Small tables with named rows and columns. After each table, cells are looked up by row and column.

deromag =
	daf	tedu	pur
guno	531	606	579
zazuriv	545	633	427
pafebe	885	710	444
zamotum	481	567	504
zevodez	786	841	830
refetot	637	636	628
nef	167	985	663
gupomi	613	637	619
mib	770	688	467

pur of pafebe = 444
daf of nef = 167
pur of nef = 663
daf of pafebe = 885
pur of zazuriv = 427
tedu of zamotum = 567
tedu of zevodez = 841
tedu of refetot = 636
pur of gupomi = 619
daf of zevodez = 786
tedu of gupomi = 637
tedu of guno = 606
daf of zazuriv = 545
pur of refetot = 628
tedu of nef = 985
Row with the largest daf: pafebe

ral =
	nam	semalup	kosope	pemobu
safif	35	41	18	33
sofeka	66	44	71	26
bufelel	-2	73	-51	15
retege	-32	16	96	5
nulefu	34	30	31	17
kivet	50	94	-4	3
merib	6	15	-7	18
didubep	-15	51	30	-2

What is the semalup of merib in ral?
15
What is the kosope of nulefu in ral?
31
What is the pemobu of didubep in ral?
-2
What is the kosope of merib in ral?
-7
What is the kosope of didubep in ral?
30
What is the pemobu of safif in ral?
33
What is the nam of retege in ral?
-32
What is the semalup of safif in ral?
41
What is the kosope of retege in ral?
96
What is the pemobu of kivet in ral?
3
What is the pemobu of nulefu in ral?
17
What is the nam of bufelel in ral?
-2
What is the nam of didubep in ral?
-15
What is the nam of safif in ral?
35
What is the pemobu of sofeka in ral?
26
What is the semalup of bufelel in ral?
73

rerap =
         tuketil  sifu  kedipo  bote  ber  gizede  nopi
badov        301   585     376   293  426     311   762
zolutin      373   515     699   705  818     535   662
laparik      212   266     528   525  459     394   251
dil          225   405     480   472  614     387   515

What is the gizede of dil in rerap?
387
What is the sifu of badov in rerap?
585
What is the kedipo of badov in rerap?
376
What is the ber of badov in rerap?
426
What is the ber of laparik in rerap?
459
What is the ber of zolutin in rerap?
818
What is the kedipo of dil in rerap?
480
What is the tuketil of laparik in rerap?
212
What is the bote of laparik in rerap?
525
What is the gizede of badov in rerap?
311
What is the nopi of laparik in rerap?
251
What is the bote of dil in rerap?
472

retod =
	mavumo	tem
zosor	-1798	-1664
mil	3984	-546
vazada	2210	6195
bemor	4428	-1977
lonub	4664	1266
mefinot	-5470	-3528
fafe	-2211	-380
zuzatu	189	1982
lon	7385	9067
lukib	-3506	-3235
vanu	7621	3948
ziremoz	-1000	-1281
teme	-591	3360
sobeno	-1310	-1583

mavumo of bemor is 4428
mavumo of mil is 3984
mavumo of zuzatu is 189
mavumo of mefinot is -5470
mavumo of lonub is 4664
tem of mil is -546
tem of teme is 3360
mavumo of lon is 7385
tem of lon is 9067
mavumo of fafe is -2211
mavumo of ziremoz is -1000
tem of sobeno is -1583
mavumo of sobeno is -1310
Which row has the largest mavumo? vanu

Table nutumig
	big	kel	nin	figib	fedeti
das	129	38	105	247	86
piru	112	41	90	241	102
kavobi	106	19	124	223	106
gebonug	127	40	129	186	110
zosu	124	19	248	157	218

piru, fedeti -> 102
zosu, figib -> 157
kavobi, fedeti -> 106
piru, kel -> 41
zosu, nin -> 248
gebonug, kel -> 40
gebonug, fedeti -> 110
zosu, big -> 124
zosu, fedeti -> 218
kavobi, big -> 106

bolo:
         daladid   zutop   lodoz    fika  tolator     pib    nepa
zez       53.481  61.289  62.490  46.516   51.792  39.265  53.465
lakebez   55.872  47.923  56.121  45.737   49.141  56.647  60.084
niz       49.638  39.712  31.026  71.583   58.206  78.120  46.469
davo      57.117  38.226  50.156  46.844   47.897  69.943  63.762
ler       49.523  39.038  30.057  72.349   58.400  79.327  46.263
noz       45.596  43.987  24.052  83.030   63.603  77.152  36.832
lalomi    45.898  51.700  32.350  77.735   62.800  64.766  36.871
zudit     46.916  57.686  40.947  70.944   61.087  54.054  38.703
feke      54.355  42.713  46.904  53.803   51.507  66.855  57.042
reg       50.631  63.171  56.474  55.216   55.656  40.340  46.764
legu      47.854  90.342  75.148  49.680   58.153   2.085  38.092
tir       57.448  68.657  80.532  28.885   45.917  22.278  61.946

davo, pib: 69.943
lakebez, tolator: 49.141
niz, lodoz: 31.026
tir, fika: 28.885
zez, pib: 39.265
davo, nepa: 63.762
davo, tolator: 47.897
zez, fika: 46.516
reg, fika: 55.216
lakebez, fika: 45.737
tir, zutop: 68.657
legu, daladid: 47.854
davo, lodoz: 50.156
feke, daladid: 54.355
Row with the largest daladid: tir

